A small network was shown many inputs. Here are its activations along a few directions, one row for each input.
In each table, some parts of the input vary, and every possible input appears once, in random order.
Descriptions start from the smaller parts, as in this example, which fits no table here: one of 6 places along a line, together with either a single point or one of 9 places along a line or (one of 3 separate values, together with one of 8 places around a ring).
Shared parts are said once, and a part with two or three values counts as separate values.
In the rows, 128 means zero.

Other details of the inputs shift rows strongly along three fixed directions, in all tables alike. That doesn't count.

A family of inputs:
x1: [122 151  96 113 172 103 106 160 130 132 121 128]
x2: [166 170 119 154 129 172 161 131  99  98 190 146]
x3: [174 167 123 141 137 174 169 125  95 117 193 151]
x4: [126 157  99  96 171 114 108 159 141 142 122 127]
x5: [120 150 100 110 173  99 109 160 125 136 120 130]
x6: [117  99 154  89 144  96 115  99 146 107 120 105]
x7: [114  91 121 145  85 127 145 120 121 172  96 121]
x8: [150 131 156 115 196 116  93 126 141  77 129 127]
x9: [108  96 138 117  83 128 142 112 129 151  90 128]
x10: [ 90 133  77 103 124  94 115 147 152 162 127  98]
x11: [134  88 187 117 104 151 125  82 151 112 101 132]
x12: [ 87 138  83 113 131  92 100 169 141 158  79 115]
x13: [166 162 129 170 132 165 159 132  96 113 201 151]
x14: [162 103 137 185  43 191 199  88  91 140 169 143]
x15: [130  81 175 131 104 137 125  88 141 106  94 128]
x16: [157 165 123 150 123 154 166 120 104 107 226 131]
x17: [133  87 177 140  96 143 131  88 135 108 106 134]
x18: [131  89 184 141  95 141 134  90 131 112 111 139]
x19: [142 129 152  89 190 100 102 108 143  72 151 109]
x20: [110  98 135 130  83 123 141 112 119 142  86 128]
x21: [147 164 127 135 146 148 134 139 116 102 165 141]
x22: [171 155 120 159 140 161 167 127  88 113 193 147]
x23: [106 104 116 138  71 127 145 121 122 154  88 125]
x24: [ 81 169  41 147  82 111 139 195 113 210 121 129]
x25: [107 110 131 129  69 144 143 124 141 179 107 132]
x26: [ 88 155  36 145  93 116 135 193 127 220 127 121]
x27: [133  78 178 144 107 136 121  90 138 113  97 123]
x28: [111 163 111 111 162 108 106 166 135 134 128 133]
x29: [146 123 157 110 210 101  85 127 139  82 109 120]
x30: [112 162 100 120 162 102 100 167 130 123 115 127]
x31: [115 147 114  97 170  94  99 139 150 115 150 106]
x32: [149 139 164  90 202 122  87 120 154  77 120 130]
x33: [157 150 120 156 158 146 132 136 111 107 162 132]
x34: [108  97 129 156  77 131 138 125 129 173 103 124]
x35: [109  78 172  96 117 111 106  95 154 115  61 120]
Description of these inputs: one of 5 places along a line, together with either a single point or one of 6 places along a line.
Q: Changing only the place on the line of 5 turns x27 into x33. The same change can be made to x17. Which row results?
A: x15
Q: Which other rows does x25 become when the place on the line of 6 takes its other values? List them by row number.
A: x13, x18, x24, x28, x34
Q: Which other rows does x6 become when the place on the line of 5 takes its other values? List them by row number.
A: x10, x16, x19, x31

A family of inputs:
x36: [165  85 211 124 163 134 113  68 137  56 127 126]
x37: [133 100 130 177  92 136 148 115 114 143 139 124]
x38: [120 163  83 113 210  85  86 181 135 137 134 114]
x39: [134 113 152 128 175 104  94 123 141 105 118 117]
x40: [138 177 119  97 185 119 113 146 129  94 162 132]
x41: [155 144 120 163 125 149 162 124  88 106 175 135]
x42: [143 150 126 131 133 138 141 127 114 103 158 133]
x43: [109  69 163 112 108 110 110  96 159 138  77 111]
x44: [115  97 114 173  49 140 168 113 105 161 121 122]
x45: [121 144  96 133  83 154 157 138 127 176 161 130]
x46: [ 93 101 109 117 107  93 119 134 137 154  80 109]
x47: [157 114 181 124 148 145 121  91 138  81 145 132]
x48: [ 85  77 143  86  84 109 111 109 171 174  64 115]
x49: [167 120 195 124 112 170 160  68 117  62 165 142]
x50: [120 168  93 100 202  84  93 169 132 112 131 118]
x51: [104 171  38 142  90 137 152 183 123 212 163 125]
x52: [105 126 109 127 170  72  91 156 132 120  97 111]
x53: [ 77  77 138  98  77 101 112 112 161 158  57 109]
x54: [140 174 114  99 176 130 117 149 136 121 170 130]
x55: [146 156 132 150 129 162 132 152 102 124  99 170]
x56: [138 134 139 146 125 160 120 148 124 148  84 163]
x57: [151 155 110 151  70 180 195 114  93 132 190 147]
Q: Changing only one part turns x40 into x45. The same change can be made to x49. Which row results?
A: x54
Q: Describe the family of inputs behind these rows.
A: one of 2 separate values, together with either a single point or one of 10 places along a line
Q: Which other rows does x53 become when the choice among 2 separate values takes its other values? List them by row number.
A: x51

A family of inputs:
x58: [141 148 146 110 165 128 117 121 138  94 163 125]
x59: [ 72  99 111  70 132  72  78 141 180 165  58  99]
x60: [125 110 135 157  83 145 148 117 113 135 114 135]
x61: [150  94 207 128 103 161 141  71 127  75 114 144]
x62: [ 96 108 115 127  61 135 141 130 134 177  87 129]
x63: [162 172 133 127 184 145 119 147 113  93 149 155]
x64: [114 176  48 139 146 108 135 188 109 181 161 121]
x65: [145 153 120 144 174 129 110 155 116 112 125 145]
x66: [ 82  80 159  58 142  72  75 109 181 120  41 101]
x67: [142 146 138 102 164 126 120 118 132  87 150 125]
x68: [147 120 146 170 100 161 150 112 112 120 150 141]
x69: [142 152 139 109 158 129 126 123 126  88 159 130]
x70: [107 187  49 114 137 114 132 184 123 168 162 121]
x71: [135 159 126 118 166 130 110 148 135 119 143 135]
x72: [129 164  91 146 157 123 117 171 118 135 145 135]
x73: [132 112 144 138  91 158 142 115 125 146 102 144]
x74: [124 140 115 118 154 106 118 135 128 107 131 117]
x75: [117 148  92 133 151 112 109 170 122 149  95 134]
x76: [135 157  87 138 163 118 124 163 118 143 153 120]
x77: [130 124 133 133  85 152 157 108 126 137 155 126]
x78: [142 166 123 123 172 135 112 150 130 113 156 140]
x79: [109 103 150  80 156  93  91 122 158 118  73 115]
x80: [ 85 113 160  83 136  90  69 133 178 133  64 122]
x81: [155 121 147 173 107 165 150 115 107 120 135 150]
x82: [127 174  92 119 154 128 121 167 123 136 142 136]
x83: [100 141  75 142  65 145 153 158 123 204 124 130]
x84: [137  89 160 144  93 138 152  88 115 118 125 127]
x85: [153 171 113 147 177 135 123 158 101 102 139 149]
x86: [103  97 112 127  69 133 142 123 144 189 103 115]
x87: [144 154 123 142 177 127 109 154 120 115 127 141]
x88: [115  90 136 142  76 132 143  99 136 144 119 112]
x89: [127 108 137 159  84 144 145 119 117 138 118 136]
x90: [103  91 105 144  69 123 144 126 128 179  93 113]
x91: [108 149 100 112 144 115 105 165 142 154 113 130]
x92: [106 104 139  83 157  94  88 130 164 140  79 109]
x93: [156 131 146 150  99 175 159 111 106 118 133 154]
x94: [143 141 142 106 168 126 113 117 142  93 156 124]
x95: [ 77  93 115  78 138  76  76 145 181 178  52 101]
x96: [152 170 127 121 172 138 127 134 126  94 191 133]
x97: [ 79 125  95  95 135  92  84 172 162 191  48 121]
x98: [158 163 120 137 175 133 131 132 112  90 185 126]
x99: [130 124 127 139  81 155 159 111 123 138 158 130]
x100: [ 97 135  66 126  64 133 157 145 128 193 130 115]
x101: [116 103 156 112 165  98  80 133 149 119  54 126]
x102: [156 112 137 169 100 161 162 106 105 123 159 134]
x103: [150 137 142 131 169 119 125 125 114  95 155 132]
x104: [153 141 142 113 171 132 120 125 128  98 150 131]
x105: [127  98 157 145  82 137 153  92 118 109 127 126]
x106: [134  89 157 146  90 142 144  84 132 115 133 119]
x107: [126 171  90 141 154 119 124 171 110 129 140 136]
x108: [169 132 191 114 195 142  99 108 133  55 121 152]
x109: [103  87 111 147  73 124 137 125 136 183  99 114]
x110: [140 146 114 135 164 117 125 143 115 119 157 130]
x111: [ 71 118  91  76 131  72  94 159 158 184  65 108]
x112: [136  96 164 153  92 147 142  97 120 112 110 134]
x113: [125 122 107 167  80 148 152 141 107 164 107 143]
x114: [144 167 109 113 165 132 128 139 126 113 173 125]
x115: [120  98 142 152  81 141 143 116 115 140  80 140]
x116: [142 166 109 142 163 125 129 147 117 110 183 124]
x117: [124 165  92 108 158 118 119 152 137 137 158 118]
x118: [159  82 193 149 106 153 151  69 114  77 124 132]
x119: [ 94 131  66 154  60 124 158 155 116 195 136 118]
x120: [153  83 198 144 104 145 154  65 111  78 129 135]
x121: [121 104 130 152  80 137 149 110 123 138 136 123]
x122: [117 183  43 124 138 124 140 187 114 179 157 126]
x123: [145 163 115 119 169 130 129 141 122 121 176 134]
x124: [110 146  98 104 146 106 116 154 140 163 132 120]
x125: [137 154 123 141 168 124 111 151 125 115 144 132]
x126: [104  90 163 101 155  85  81 112 165 107  86 107]
x127: [112  96 168  79 158  94  91 108 161 118  84 115]
x128: [153 158 109 146 172 131 128 148 114 117 173 126]
x129: [131 104 131 136  85 151 151 109 129 150 130 128]
x130: [110 125 107 131  70 139 155 127 128 163 140 125]
x131: [161 175 130 126 182 146 122 146 109  90 146 154]
x132: [110 100 174  84 159  98  77 118 166 106  64 125]
x133: [137 149 111 126 163 114 120 139 123 107 154 121]
x134: [157 142 176 108 167 137 126  99 125  53 162 135]
x135: [127  67 222  68 170  95  81  70 168  68  66 117]
x136: [122 169  82 135 147 113 131 163 113 130 161 123]
x137: [126  99 135 152  88 136 150 107 120 148 135 126]
x138: [ 98  86 160  74 154  83  81 114 170 129  67 113]
x139: [122 106 124 144  80 136 153 105 119 133 128 119]
x140: [135 114 121 155  87 146 156 109 117 132 151 123]
x141: [164 167 120 125 173 146 137 136 111  99 179 135]
x142: [134 154 113 133 158 118 124 143 121 114 163 121]
x143: [116 120 109 130  78 137 158 126 121 171 135 130]
x144: [148 151 150 113 175 134 112 134 122  89 116 150]
x145: [132  99 130 155  87 141 152 112 116 144 127 125]
x146: [116 112 109 153  83 131 154 126 118 171 137 122]
x147: [114 149 102 114 153 118 101 166 141 157  99 137]
x148: [123 108 132 124  79 143 151 102 133 139 133 123]
x149: [142 120 137 157  91 150 162 104 107 113 161 128]
x150: [137 152 158 134 163 123 102 133 133  86 144 139]
x151: [152  88 203 121 103 152 153  61 122  81 129 138]
x152: [ 99 131  65 152  67 123 164 154 105 199 129 122]
x153: [148 121 148 166 102 160 152 112 108 118 146 139]
x154: [145 117 134 152  96 150 161  99 111 111 156 125]
x155: [160  79 194 149 108 153 148  66 116  78 124 130]
Q: Changing only one part turns x72 into x91. The same change can be made to x75. Which row results?
A: x93
Q: Changing only one part turns x107 into x61. The same change can be made to x65. Which row results?
A: x108
Q: Describe the family of inputs behind these rows.
A: one of 2 separate values, together with either a single point or (one of 6 places along a line, together with one of 8 places along a line)
Q: Which other rows does x151 become when the place on the line of 8 takes its other values? List them by row number.
A: x111, x123, x124, x127, x135, x138, x143
Q: Which other rows does x99 become when the choice among 2 separate values takes its other values? List them by row number.
A: x121
Q: Which other rows does x87 become when the choice among 2 separate values takes its other values? List them by row number.
A: x97
Q: Which other rows does x152 become when the place on the line of 6 takes its other values? List them by row number.
A: x60, x85, x136, x139, x155
